A small network was shown many inputs. Here are its activations along a few directions, one row for each input.
In each table, some parts of the input vary, and every possible input appears once, in random order.
Descriptions start from the smaller parts, as in this example, which fits no table here: line(4) and (point or ring(9) or (values(3) and ring(5))).
Shared parts are said once, and a part with two or three values counts as separate values.
(in the rows, 128 means zero)

Other details of the inputs vary at random and push rows far along two fixed directions, the same in every table; ignore that.

Rows:
R1: [131 150 166 132 114 124 135 118 102 165 110  71  97  75  97  89 126]
R2: [139 109 123 112 119 123 118 106 125  95 117 132 140 160 185 135 111]
R3: [125 159 169 137 122 142 134 149  94 143 114  96  82  61 116  98 117]
R4: [142 116 125 128 129 140 117 102 148  91 118 131 130 146 180 147 107]
R5: [124 126  83 123 148 101 132 156 162 142 146 185 187 180  88 162 168]
R6: [144 104 118 114 125 122 112 103 140 116 115 118 136 161 177 132 118]
R7: [122 138  69 152 141 133 131 187 165 119 154 197 162 163  90 154 147]
R8: [ 99 137 178 116 135 155 148 109  90 122 126 113  74  93 112 111 119]
R9: [136 113 126 121 132 131 119 111 125  87 106 141 139 154 186 137 101]
R10: [130 160 171 129  99 127 152 130  99 145 114  78  86  84 105  96 122]
R11: [141 125 121 121 140 136 109 123 147  92 102 132 129 146 178 136  99]
R12: [145 103 119 122 132 128  97  85 151 119 125 116 142 144 170 136 121]
R13: [ 94 138 144 102 148 101 178 168  89 164 162 171 128 140  29 127 179]
R14: [166 141 117 155 101 130 118 133 152 111  97 108 140 124 172 133  96]
R15: [140 102 113 127 128 138  91  89 147 123 127 119 140 140 170 134 116]
R16: [174 125 111 147  95 118 109 126 152 136 111  93 141 133 167 124 108]
R17: [ 97 122 172 112 145 142 133  96  94 143 133  96  88  84 104 105 122]
R18: [140 137  75 159 128 101 126 185 163 160 153 168 198 135  91 161 159]
R19: [106 136 181 102 127 136 152  99  94 127 135 101  76 103 112 110 133]
R20: [ 88 142 144 114 164 110 170 155 117 163 168 161 132 116  17 139 177]
R21: [132 110 102 138 106 146 111 108 140 101 128 121 127 151 178 124 115]
R22: [ 84 158 146 103 144 110 186 169 104 150 156 169 122 139  31 136 180]
R23: [164 126 110 151 111 118 105 121 156 132 104  91 154 115 163 127  99]
R24: [138  98  99 139 112 140 104 106 139 119 130 115 127 151 173 119 119]
R25: [159 119 108 151 107 124  90 117 144 143 115 102 152 116 176 124 121]
R26: [ 95 123 155 124 131 145 130  98  90 148 129  95  82  93 103  83 136]
R27: [108 122 172 108 128 142 139 101  89 148 139  98  76 101 108 103 132]
R28: [140 100 118 115 134 119 101  94 129 115 112 126 151 151 175 127 116]
R29: [113 123 178 103 133 132 145  97  94 145 137  95  77 104 108 104 137]
R30: [106 143 175 114 143 155 135 122  97 124 126 113  69  86 108 108 112]
R31: [158 128 113 147  91 128 106 129 140 123 119 108 141 124 185 132 116]
R32: [133 105 118 118 142 122 107  98 144 111 108 116 148 145 173 135 109]
R33: [101 134 175 107 123 146 146 104  90 131 138 104  75 100 112 109 128]
R34: [135  98 120 117 142 118 106  99 130 108 112 125 154 144 175 132 105]
R35: [157 132 116 156 103 135 109 134 140 114 108 117 141 116 187 134 107]
R36: [ 77 155 130 137 143 137 180 178 105 144 160 177 113 123  26 125 171]
R37: [134 140  89 133 151 120 135 176 173 116 154 197 166 165  90 174 149]
R38: [120 138  90 129 146 113 151 172 158 114 138 200 176 182  98 173 154]
R39: [165 116 110 149  97 123 100 127 140 140 122 102 142 125 180 126 120]
R40: [128 137  90 126 153 111 138 186 150 112 142 207 176 173  96 165 143]
R41: [113 118  65 150 143 118 129 163 162 138 161 182 181 162  84 153 157]
R42: [134 168 170 135 120 136 143 148 106 139 103  87  81  69 102  96 106]
Description of these inputs: line(6) and (values(2) or line(5)).
A walk changes only the line(6) part. It starts at R41 and steps to R26. List the rest of the walk in order. -> R24, R21, R36, R7
A walk changes only the line(5) part. It starts at R26 and steps to R15. List the rest of the walk in order. -> R12, R5, R28

Rows:
R43: [166 114  98 131 127  98 102 123 168 144 128 131 185 152 150 158 133]
R44: [ 91 137 160 102 140 132 160 117  98 141 138 125  87 125  75 108 154]
R45: [123 171 172 125 133 119 158 154 112 150 117 110 106  79  73 120 133]
R46: [128 157 108 131 125  88 170 181 148 168 160 170 176 154  38 161 185]
R47: [104 144 162 123 126 146 158 141  99 137 154 131  79 103  78 117 138]
R48: [155 121 148 133  97 141 106 104 105 117  96  69  90 101 198  90  86]
R49: [174 136 101 136 105 108 119 152 164 122 125 141 166 155 162 162 126]
R50: [146 125  84 154 106 136 109 149 156 114 137 157 157 153 167 149 132]
R51: [145 110 144 133  98 135 106  80 109 125  95  56 101 109 190  84  94]
R52: [142 132  81 165 124 139 104 150 168 110 123 153 164 137 159 151 120]
R53: [125  92 166  99 143 130 104  60  97 105  98  86 108 115 197 105  92]
R54: [147 124  86 153 133 144 110 140 177  99 134 156 154 146 148 159 107]
R55: [156 102  78 144 125 108  94 132 158 145 130 135 181 153 148 137 127]
R56: [110 151 106 120 144 118 163 193 139 138 166 206 144 171  47 159 178]
R57: [ 92 126 162  96 161 127 141 114  98 153 143 126  95 113  73 109 154]
R58: [144 129  92 134 144 136 108 139 173  95 117 164 154 163 153 154 114]
R59: [140  95  84 135 136 130  98 114 169 125 153 147 166 157 147 156 126]
R60: [ 93 133 155 121 128 139 160 118 102 145 154 117  88 108  70 112 146]
R61: [127 110 144 136 100 153 104  69 110 117 106  68  95 104 198  95 105]
R62: [ 92 130 151 125 139 133 136 122  92 168 147 117 107  87  77 104 159]
R63: [ 98 145 174 102 140 126 170 146  76 124 130 144  95 116  90 119 138]
R64: [158 132  80 160 122 122 106 163 168 119 112 140 170 142 152 141 108]
R65: [ 93 155 173 110 157 128 165 146  88 119 117 141 102 100  80 117 124]
R66: [125 103 164 104 123 136 123  65  98  94  93  84 100 127 201 104  91]
What do these inputs look like to the network? -> line(4) and line(6)
The inputs of R52 and R61 match in every part but the line(4) part. If R54 is changed in the same way as R52 into R61, which row does it become? -> R60
A walk changes only the line(6) part. It starts at R49 and steps to R48. List the rest of the walk in order. -> R50, R47, R56, R63
Change only the line(6) part in R59. List by row number the other rows that result. -> R43, R53, R55, R57, R62
